These are the activations of a small neural network, seen along a few directions. Each row is one input.
In each table, some parts of the input vary, and every possible input appears once, in random order.
A made-up example of a description, with smaller parts first: one of 5 places around a ring, together with either a single point or one of 11 places around a ring or (one of 2 separate values, together with one of 6 places along a line).
Shared parts are said once, and a part with two or three values counts as separate values.
In the rows, zero is written as 128.

Other details of the inputs vary at random and push rows far along two fixed directions, the same in every table; ignore that.

Table:
r1: [152 100 148 234 216 158 195 122  99  80 187 151 141  98 203]
r2: [ 77 156 133 165  94 155 154 147 152 128 166  99  84  98  96]
r3: [ 84 146 104 171 109 152 167 139 145 141 174  79  64 127  90]
r4: [128  92 122 173 180 134 213 110 124 110 187 112  79 109 153]
r5: [103 119 130 221 160 187 199 151 137 121 155 139 128 114 122]
r6: [ 89 142 135 158  89 144 165 130 153 111 204 111  87 108 118]
r7: [137 108 125 142 178 167 130 136 109 119 117 127 133 122 146]
r8: [ 72 145 151 138  83 148 106 135 143 148 164  67 128 116  71]
r9: [170 103 101 156 186 101 150 157 120 129  25 201 199 150 196]
r10: [106 134 149 134  52 110 125 109 153 135 199 103  77 108 111]
r11: [ 75 121 132 127 124 150 147 122 125 116 203  77  83 119 125]
r12: [136 167 140  87  93 110  56 117 129 117  95 117 158 126 103]
r13: [173 155 125   9  84  84  54 110 122 165  82 136 129 149  92]
r14: [206 109  97 102 200 111 133 105  98 108  86 208 174 146 202]
r15: [ 99 121 121 157  98 113 186 123 135 123 200  99  59 115 122]
r16: [121 134 140  90  59  85  59 127 171 151  61 142 162 149 105]
r17: [158 183 144  50  33  97  46 111 135 151  93 148 137 148  99]
r18: [221 120 136 113 223 148 122 136  66  98  52 204 192 139 206]
r19: [118 114 140  99 106 103 105 100 116 114 156  97  97 120 138]
r20: [137 146 114 125 118 124 145 142 116 125 134 140  95 138 103]
r21: [146 142 105  65 119 101  83 117 126 157  91 128 128 134 101]
r22: [120 166 161 112  99 136 100 122 123 119 154 101 129 128  93]
r23: [114 137 157  83  82  81  44 127 157 141  68 112 182 139 106]
r24: [155 115 103 146 139 126 167 136 123 107 149 154 114 143 156]
r25: [130 146 148  75  67  99  54 116 141 124 160 110 132 125 103]
r26: [ 79 123 108 169 110 158 173 156 142 162 167  95  89 129  84]
r27: [146 128 109  50 100 107  91 111 132 162  67 124 152 144  89]
r28: [144  82 102 169 244 130 173 132 121 125  62 189 182 144 180]
r29: [163  90 130 126 205 122 114 149 113 133  30 173 210 134 200]
r30: [ 83  94 129 193 191 199 185 143 116 120 153  96 116 118 127]
Description of these inputs: one of 5 places around a ring, together with one of 6 places along a line.
The inputs of r3 and r20 match in every part but the place on the line of 6. If r7 is changed in the same way as r3 into r20, which row does it become? -> r18
Change only the place on the line of 6 in r6. List by row number the other rows that result. -> r2, r5, r10, r16, r17
Change only the place on the ring of 5 in r23. List by row number the other rows that result. -> r9, r16, r28, r29
Change only the place on the ring of 5 in r5. List by row number the other rows that result. -> r8, r26, r27, r30

Table:
r31: [159 106 133 176 152 130 155 127 113  92 146 158 145 117 194]
r32: [133 130 151  84  88 111  81 110 123 119 154 124 130 120 140]
r33: [133 138 128 188 155 175 182 128 111  91 173 145 104 113 145]
r34: [ 91 140 147 211 130 151 195 140 146 126 196 109  93 107 114]
r35: [127 141 129 207 174 185 173 139 131 110 159 135 121 114 131]
r36: [230 134 133  84 155 107  71 118  73  86  66 202 193 141 199]
r37: [ 71 108 126 173 177 164 190 128 150 140 187  78  92 110 121]
r38: [216 142 147  94 163 105  71 115  88 104  53 188 198 138 168]
r39: [120 129 133 203 146 151 200 143 130  92 178 146 109 111 155]
r40: [109 116 137 202 156 144 163 140 145 115 155 118 135 100 143]
r41: [109 161 136 108  68 138  85 127 145 146 136 105 128 133  63]
r42: [ 93 154 152  95  78 129  79 130 141 141 147  73 128 128  65]
r43: [121 133 118  77 122 116  95 127 121 151 103 102 140 143  89]
r44: [149 142 133 111  92 113  81 151 131 128  54 173 174 144 140]
r45: [148 134 149  92 124 111  66 117 134 127  95 144 175 122 137]
r46: [111 118 129  58  85  99  94 109 133 146 162  98  92 130 115]
r47: [100 127 156  96  92 133  73 131 136 136 100 113 153 127 119]
r48: [179 130 110  97 182 121 113 122 106 128  68 152 169 142 156]
r49: [ 99 166 137 111  54 104  92 134 165 149 142 109 117 123  81]
r50: [122 145 108  71  62 114 108 116 124 152 166 103  68 134  86]
r51: [173 147 130  96  78  91  87 127 121 117 112 176 146 140 152]
r52: [199 132 122  67 161  94  90 108  95 130  56 164 171 150 151]
r53: [157 122 157 127 156 120 103 112 113 115 110 158 169 117 154]
r54: [ 98 147 110  85  78 126 102 124 145 169 131  92 104 144  52]
r55: [ 63 109 146 196 115 161 162 156 154 126 161  80 106 106 118]
r56: [148 130 104 106 124 131 149 121 116 123 135 137  97 128 120]
r57: [101 145 154 108  53  90  87 109 153 146 151  91 118 116  90]
r58: [ 96  99 114 160 128 126 178 124 136 129 194  95  71 120 138]
r59: [128  86 106 197 206 144 190 139 130 124 114 142 154 134 160]
r60: [ 77 139 137 199 121 155 173 150 158 131 175 105 116 123  98]
r61: [130 132 141 102  73  91  89 112 137 110 131 129 130 120 131]
r62: [138 107 134 193 170 140 148 140 131 110 111 150 178 121 156]
r63: [196 104 108 144 234 141 172 129  74  82  91 187 156 131 204]
r64: [106 143 108 128 118 145 150 130 141 156 155  96  90 120  84]
r65: [175 123 138 171 208 158 160 127  89  65 124 170 152 124 195]
r66: [160 142 141 127 160 135  99 135 111 110 102 143 165 118 141]
r67: [104 131 119 165 142 161 190 125 136 145 183  93  67 122  91]
r68: [145  95 118 174 188 118 172 122 122 126 118 149 133 126 163]
r69: [ 99 121 110 164 123 136 198 136 141 131 198 108  62 131 130]
r70: [155 143 103  88 115  85  99 127 140 152  73 164 150 148 126]
r71: [138 118 105 134 141 126 143 155 128 143  64 163 147 148 151]
r72: [109  99 125 145 177 146 181 115 126 110 168 119  99 122 155]
r73: [101 138 158  81  72 111  84 105 141 118 162 100 113 116 110]
r74: [121  85 108 186 190 150 177 151 123 125  88 144 143 133 174]
r75: [101 148 123  87  60  83 115 120 156 171 144 101  85 135  70]
r76: [108 146 145 181 125 166 166 129 133 127 189 104  89 108  94]
r77: [ 78 113 128 111 127 132 129 123 152 157 149  81 119 135  91]
r78: [146 124 149  91 122 114  66 124 129 130  85 146 193 130 125]
r79: [108 115 105 179 162 142 187 153 143 140 136 132 124 136 118]
r80: [148 120 108  94 126  82  91 116 139 147  75 145 155 138 136]
r81: [ 90 145 111  81  66 137 104 135 142 168 112  88  92 143  68]
r82: [162 134 106  72  95  77 108 121 131 128  91 169 125 148 134]
r83: [121 122 135  73 113  97  98 101 132 158 124 111 123 130 107]
r84: [158 154 130  92  71 123  90 119 111 121 144 143 119 126 122]
r85: [211 104 104 141 231 141 165 126  68  89  96 192 159 142 221]
r86: [112  97 111 166 160 124 185 121 128 112 157 126  96 120 156]
r87: [122 154 135 105  75 145  83 138 129 139  94 127 136 136 100]
r88: [ 69 130 151 189 150 193 164 156 127 114 166  76 103 116 116]
r89: [132 108 125  69 129 115  83 130 123 148  55 139 163 144 140]
r90: [ 78 137 126  71  82 127  92 139 130 160 116  67 100 136  76]
The inputs of r40 and r80 match in every part but one. If r62 is changed in the same way as r40 into r80, which row does it become? -> r59
What do these inputs look like to the network? -> one of 2 separate values, together with one of 5 places around a ring, together with one of 6 places along a line
A walk changes only the place on the ring of 5. It starts at r66 and steps to r35. List the rest of the walk in order. -> r49, r40, r45
A walk changes only the place on the line of 6. It starts at r69 and steps to r82. List the rest of the walk in order. -> r75, r70, r79, r71
Change only the choice among 2 separate values in r44. List by row number the other rows that result. -> r71
Change only the choice among 2 separate values in r87. List by row number the other rows that result. -> r81
Change only the place on the ring of 5 in r69. List by row number the other rows that result. -> r46, r50, r58, r85
